Each row below holds a small network's activations on one input, seen along a few directions.
In each table, some parts of the input vary, and every possible input appears once, in random order.
Descriptions start from the smaller parts, as in this example, which fits no table here: ring(8) and (point or line(11) or (values(3) and line(6))).
Shared parts are said once, and a part with two or three values counts as separate values.
(in the rows, 128 means zero)

Other details of the inputs vary at random and push rows far along three fixed directions, the same in every table; ignore that.

A family of inputs:
x1: [173 126 194 184  91 203 123 149 163 134 112]
x2: [146 133 176 171 104 183 131 148 110 167  77]
x3: [110 122 114  98 129 109 121 137 139  85 167]
x4: [128 143 168 128  89 149  92 183 158 124 153]
x5: [122 125  97 114 154  89 153 100 133 130 142]
x6: [148 100 125 124 113 122 221 112 128  55 139]
x7: [104 142 107  97 124 112 101 159 142 126 165]
x8: [191 112 180 146  96 177 176 133 165  82 143]
x9: [127 118 135 107  99 145 121 162 156 100 179]
x10: [163  94 151 145  93 148 210 131 130  67 146]
x11: [130 118 116 143 146 137 184  78  72 146  54]
x12: [ 89 145  87  92 151  94 104 117 114 140 118]
x13: [122 147  85 118 174  81 129  88 100 158 114]
x14: [114 148 147 135 132 130  44 153 152 185 144]
x15: [133 143 134 143 126 142  98 154 162 136 160]
x16: [132 115 113  83 104 124 184 150 170  47 192]
x17: [ 99 129  94  90 138  94 121 112 117 111 143]
x18: [175 125 183 175 105 178 118 132 130 156 114]
x19: [119 141  82 106 155  97 145 116 155 100 158]
x20: [137 109 129 155 138 126 159  96  81 145  52]
x21: [123 130 121 105 140 110 130 120 163 112 153]
x22: [151 153 168 133 112 151  89 172 176 128 161]
x23: [132 100 110  94 119 107 176 153 161  50 195]
x24: [114 140  97 132 161 114 102  98 123 152 113]
x25: [156 126 159 188 117 174 113 120 123 173  93]
x26: [106 147 143 119 112 145  45 168 139 161 135]
x27: [ 95 130  76 108 168  98 140  91  79 149 107]
x28: [ 92 149  93 108 144  85  94 130 103 156 130]
x29: [112 140 147 144 118 134  63 158 118 158 130]
x30: [125 112 108 139 151 132 176  70  65 150  61]
x31: [144 113 136 168 133 129 162 106  79 155  48]
x32: [100 131  93 115 145  92 117 102  89 150 114]
x33: [105 156 132 118 144 108  74 146 161 159 146]
x34: [127 122 127 109 134 119 120 121 162 117 158]
x35: [141 126 172 167 105 160 121 136 109 143  82]
x36: [171 105 125 129 134 133 194  81 123  91 124]
x37: [113 132 142 143 128 131  60 160 116 171 116]
x38: [111 131 111 104 134 124 140 145 131 112 161]
x39: [ 93 150 107 103 138  98  91 127 116 141 121]
x40: [150  90 137 141 121 138 177 109 107 100 101]
Each input here is: ring(5) and (values(3) or line(5)).
Q: The inputs of x16 and x9 match in every part but the ring(5) part. If x2 is changed in the same way as x16 into x9, which row does it become?
A: x27
Q: List by row number the other rows that have the ring(5) part in common with x11.
A: x1, x8, x12, x20, x21, x35, x39
Q: Which other rows does x15 become when the values(3) part takes its other values? List them by row number.
A: x5, x13
Q: Which other rows does x10 become when the ring(5) part takes its other values? List them by row number.
A: x3, x6, x29, x35
Q: Which other rows does x28 become when the ring(5) part takes its other values? List them by row number.
A: x4, x17, x32, x39

A family of inputs:
x41: [106 126 136 115 111 140  77 167 157 105 203]
x42: [165 130 182 158  87 204 127 180 152 106 130]
x43: [158 126 185 153  74 176 141 174 166 114 114]
x44: [125 141 165 142  98 186  68 168 143 168 106]
x45: [ 89 117  77  75 161  74 126 142 140  96 204]
x46: [ 98 134  83 119 163 101 121  60  67 187  30]
x47: [109 155 115  66 118 103 119 151 161  86 180]
x48: [108 152  77 129 165  93 167  73  60 184  49]
x49: [113 137 107 133 147 113  69 151 110 150 141]
x50: [119 114 103  99 121  83 133 153 157  87 180]
x51: [176  62 137 145  93 130 231  90 119  70 112]
x52: [158 109 204 164  90 161 127 184 152 125 145]
x53: [107 161 154 164 124 141  39 131  95 231  22]
x54: [167 110 140 146 112 166 207 131 133  77 110]
x55: [ 88 137  66  59 138  95 126 149 169  79 191]
x56: [169 105 182 162  91 191 107 171 137 112 151]
x57: [103 142  88 109 145  81 107 135 111 154 153]
x58: [117 114 127 105 106 136  75 175 165 114 194]
x59: [172 105 193 145  69 179 128 152 138 119 154]
x60: [114 149  84 121 151 108 163  83  72 161  79]
x61: [113 140 149 186 122 139  36 157  99 240  66]
x62: [101 134  73  72 138  77 123 144 139  95 218]
x63: [170  61 153 132 110 148 226  93 116  74 131]
x64: [139 140 177 152  93 140  67 159 119 172 122]
x65: [101 162 161 100 121 130  71 205 181 122 169]
x66: [ 90 163  89  88 165  84  76 129 120 127 116]
x67: [ 85 167  80  77 159  99  96 117 106 152 134]
x68: [171  86 126 144 111 142 224  79  80 106 118]
x69: [164  77 151 155  93 137 221  93 120  61 129]
x70: [122 136 177 184  97 164  62 178 135 176 128]
x71: [155  90 151 118 118 160 220  94 122  82 104]
x72: [160  93 150 136 112 163 242 122 139  77 116]
x73: [ 99 134  96 123 178 116 145  73  63 177  51]
x74: [130 117 100 143 158  86 132  83  67 144  73]
x75: [ 84 151  57  63 184  76 103  97 107 113 123]
x76: [127 133 101 119 155 135 146 102  94 121  93]
x77: [162  73 126 158 102 145 243  89 111  63 141]
x78: [118 184 158 160 126 134  71 142  89 224  49]
x79: [117 161  46  95 210  54  93  64 181 158 161]
x80: [159  97 173 166  72 179 117 175 153 129 148]
x81: [ 94 141  86 130 180 102 144  79  61 187  47]
x82: [175  99 194 158  83 188 107 163 142 106 143]
x83: [134 151  96  90 192  87 112 103 218 116 212]
x84: [157  73 130 151 136 109 233  60  73 111  72]
x85: [141 108 114 158 127 148 234  65  84 106  70]
x86: [129 119 183 156 113 171  66 171 124 175 132]
x87: [ 97 153 116  92 124 106 131 156 170  73 176]
x88: [113 110 116 132 134 113 127  89  96 131 118]
x89: [ 85 146  84  84 141 100 140 141 163  78 180]
x90: [ 87 139  67  61 141  88 130 154 176  81 186]
x91: [167 177 153 198 177 148  37  98 148 235  77]
x92: [119 120  69 160 183  79 147  69  40 179  46]
x93: [ 95 169 157 171 130 171  40 132  89 221  55]
x94: [ 99 156 105  54 129 109  99 142 155 101 183]
x95: [160  72 138 146 120 135 231 116 122  88 135]
x96: [177 180 187 177 129 170  40 138 197 214 144]
x97: [146 122 193 145  76 200 130 147 157 100 130]
x98: [131 173 118 146 175 114  66  94 189 171 156]
x99: [ 90 134  94  48 151  80 142 138 166  61 184]
x100: [141 109 124 154 127 129 228  50  80 105  46]
x101: [107 136 135 122 114 104  96 169 159  99 188]
x102: [106 107  96  73 124  95  98 141 159  91 195]
x103: [ 99 165  86  99 167  81 107 133 117 123 113]
x104: [172 117 190 171  88 163 116 184 146 109 141]
x105: [173 121 194 161  71 159 143 173 142 120 150]
Q: The inputs of x99 and x100 match in every part but one. If x81 is changed in the same way as x99 into x100, which row does it become?
A: x85
Q: What is each input in this table made of?
A: values(5) and (point or (values(2) and ring(6)))
Q: List by row number the other rows that have the values(5) part in common with x92.
A: x42, x49, x54, x56, x66, x74, x75, x76, x82, x91, x103, x104
Q: Which other rows does x73 become when the values(2) part takes its other values? List them by row number.
A: x86

A family of inputs:
x106: [145 103 187 145  94 186  72 152 156 136 161]
x107: [137 102 120 142 104 122 209  81  86 118  63]
x108: [129 114 105  78 138  67 142 141 185  61 224]
x109: [147 127 110 156 153 131 203  77 107 156  62]
x110: [ 97 100  66  56 148  82 182 136 136  30 192]
x111: [172 122 187 165  92 157  84 156 151 130 143]
x112: [ 50 176 117  99 152  81  42 143 107 190 104]
x113: [156 146 193 139  65 186 105 193 130 138 166]
x114: [154 120 172 179  92 180 105 160 151 149 158]
x115: [160 116 182 177  91 168 110 175 167 153 152]
x116: [104 107  82  61 141  89 146 176 153  31 220]
x117: [154 122 105 144 140 150 213  75 115 116  97]
x118: [129 101 104 151 119 131 191  81  68 127  49]
x119: [ 81 195  79 109 193  75  31 105 105 180  89]
x120: [ 69 169  96  95 182 113  26 106 111 200 100]
x121: [163 129 143 153 143 129 186  91 120 134  68]
Q: What is each input in this table made of?
A: point or line(5) or (values(2) and ring(5))
Q: Which other rows does x108 become when the values(2) part takes its other values? List them by row number.
A: x121
Q: Which other rows belong to the same alternative as x118? List them by row number.
A: x107, x110, x112, x116
